Each row below holds a small network's activations on one input, seen along a few directions.
In each table, some parts of the input vary, and every possible input appears once, in random order.
A made-up example of a description, with smaller parts first: one of 2 separate values, together with either a single point or one of 11 places along a line or (one of 4 places along a line, together with one of 8 places around a ring).
Shared parts are said once, and a part with two or three values counts as separate values.
In the rows, 128 means zero.

Other details of the inputs shift rows strongly along two fixed directions, in all tables alike. That doesn't count.

Table:
x1: [ 96 120 120  82 123 124 149 127 170 144 160]
x2: [116 133 138 105 114 128 127 132 116 117 137]
x3: [149 114 158 116 119 123 117 108 120 138 146]
x4: [137 124 124  95 114 130 120 122 141 127 160]
x5: [124 134 129 114 114 117 105 124 119 136 134]
x6: [144 130 134 164 137 134 139 112 100 123 122]
x7: [151 149  93 184 140 129 118 157 109  96  64]
x8: [163 137  87 225 163 121 145 161 133 123  42]
x9: [107 137 107 131 135 113 136 147 131 132 106]
x10: [ 94 129 123 121 133 129 155 141 155 123 123]
x11: [143 142 156 106  92 139  99 126  86 114 150]
x12: [149 110 141 141 156 162  84 147 116 103 129]
x13: [158 134 142 103  93 130  75 106 103 124 157]
x14: [140 137 135 107 100 123  91 116 117 137 152]
x15: [119 131 126 121 122 136 134 132 150 120 134]
x16: [ 95 126 108 115 141 106 137 136 152 139 117]
x17: [163 126 166 126 117 141 113  97  86 129 145]
x18: [ 90 106 145 107 139 113 163 106 147 146 160]
x19: [ 97 121 111  96 136 120 157 136 177 138 147]
x20: [ 80 124  82 119 152 101 162 144 181 154 109]
x21: [103 138 102 141 139 122 150 151 135 122  93]
x22: [136 143 150 120 101 141 111 130 102 112 138]
x23: [101 110 142 122 135 117 156 105 139 147 148]
x24: [160 125 136 146 138 130 128 122 109 130 108]
x25: [161 117 170 128 102 133  97  97 102 126 158]
x26: [140 113 160 124 110 127 116 100 116 140 152]
x27: [147 151  98 194 141 139 129 160 119  91  61]
x28: [ 85 105 133 119 143 104 174 125 168 162 142]
x29: [ 76 122 137  85 124 123 157 130 152 139 146]
x30: [115 127  94 194 167 116 173 142 143 130  83]
x31: [167 140 141 108  89 141  86 114 109 121 166]
x32: [181 133 112 200 139 132 116 137 112 118  68]
x33: [171 131 136 105  96 135  79 110 107 119 161]
x34: [196 135 107 225 166 175  71 173  93  78  61]
x35: [ 88 128 103 125 141 126 164 145 177 136 116]
x36: [ 80 115  96  90 141 105 162 133 183 159 142]
x37: [133 124 133 152 141 132 144 105 110 128 124]
x38: [130 123 137 144 142 130 145 104 113 126 134]
x39: [ 80 130  82 138 161 103 168 158 162 139  83]
x40: [124 101 162  98 142 159  92 130 124 125 166]
x41: [115 132 145 109 109 140 127 126 130 123 142]
x42: [144 134 154  99  92 136  90 114  86 118 149]
x43: [127 141 153 110  99 142 116 126 116 119 151]
x44: [140 138 152 100  95 132  96 122  88 119 151]
x45: [ 79 114 108  72 135 113 167 131 186 155 162]
x46: [138 126 146 136 138 130 144 113 107 136 132]
x47: [136 132 140 104 102 126  88 112 107 131 143]
x48: [ 79 123  83 113 154 101 170 147 189 156 122]
x49: [123 122 133 136 156 123 160 117 126 135 121]
x50: [107 133 132 109 116 133 139 131 152 132 146]
x51: [183 137 129 177 139 135 121 135  96 119  92]
x52: [161 122 155 123 130 130 123 112 103 130 136]
x53: [148 139 139 109  99 141 103 120 124 123 161]
x54: [140 147  85 182 147 121 124 159 120 106  62]
Description of these inputs: one of 3 separate values, together with either a single point or one of 6 places around a ring or one of 11 places around a ring.
- Changing only the choice among 3 separate values turns x28 into x25. The same change can be made to x44. Which row results? => x7
- Which other rows does x6 become when the place on the ring of 6 takes its other values? List them by row number. => x8, x28, x30, x46, x51

Table:
x55: [107 117  99 149 165 114 165 146 162 140  96]
x56: [161 127 137 156 131 146 101 125 100 114 120]
x57: [141 135 108 187 152 136 142 148 126 110  81]
x58: [169 141 134 155 116 143 108 122  95 111 115]
x59: [101 115 160  73 116 120 137 108 127 144 171]
x60: [181 135 125 174 128 142 101 126 104 111 105]
x61: [ 80 115 151  62 114 107 154 106 148 160 175]
x62: [178 145 168  83  59 158  33 113  75 101 180]
x63: [ 71 116 110 106 147 100 181 131 180 157 135]
x64: [145 141 137  86  83 145  75 128 113 112 161]
x65: [ 76 111 146  67 122 105 153 109 156 161 175]
x66: [127 128 120 165 151 134 136 143 126 117  94]
x67: [142 130 105 178 162 131 140 143 133 119  89]
x68: [112 136  94 152 145 111 166 144 148 133  95]
- Changing only one part turns x61 into x68. The same change can be made to x66. Which row results? => x57
- Describe the family of inputs behind these rows. => one of 2 separate values, together with either a single point or one of 6 places around a ring
- Which other rows does x64 become when the choice among 2 separate values takes its other values? List them by row number. => x62
- Which other rows does x63 become when the choice among 2 separate values takes its other values? List them by row number. => x65
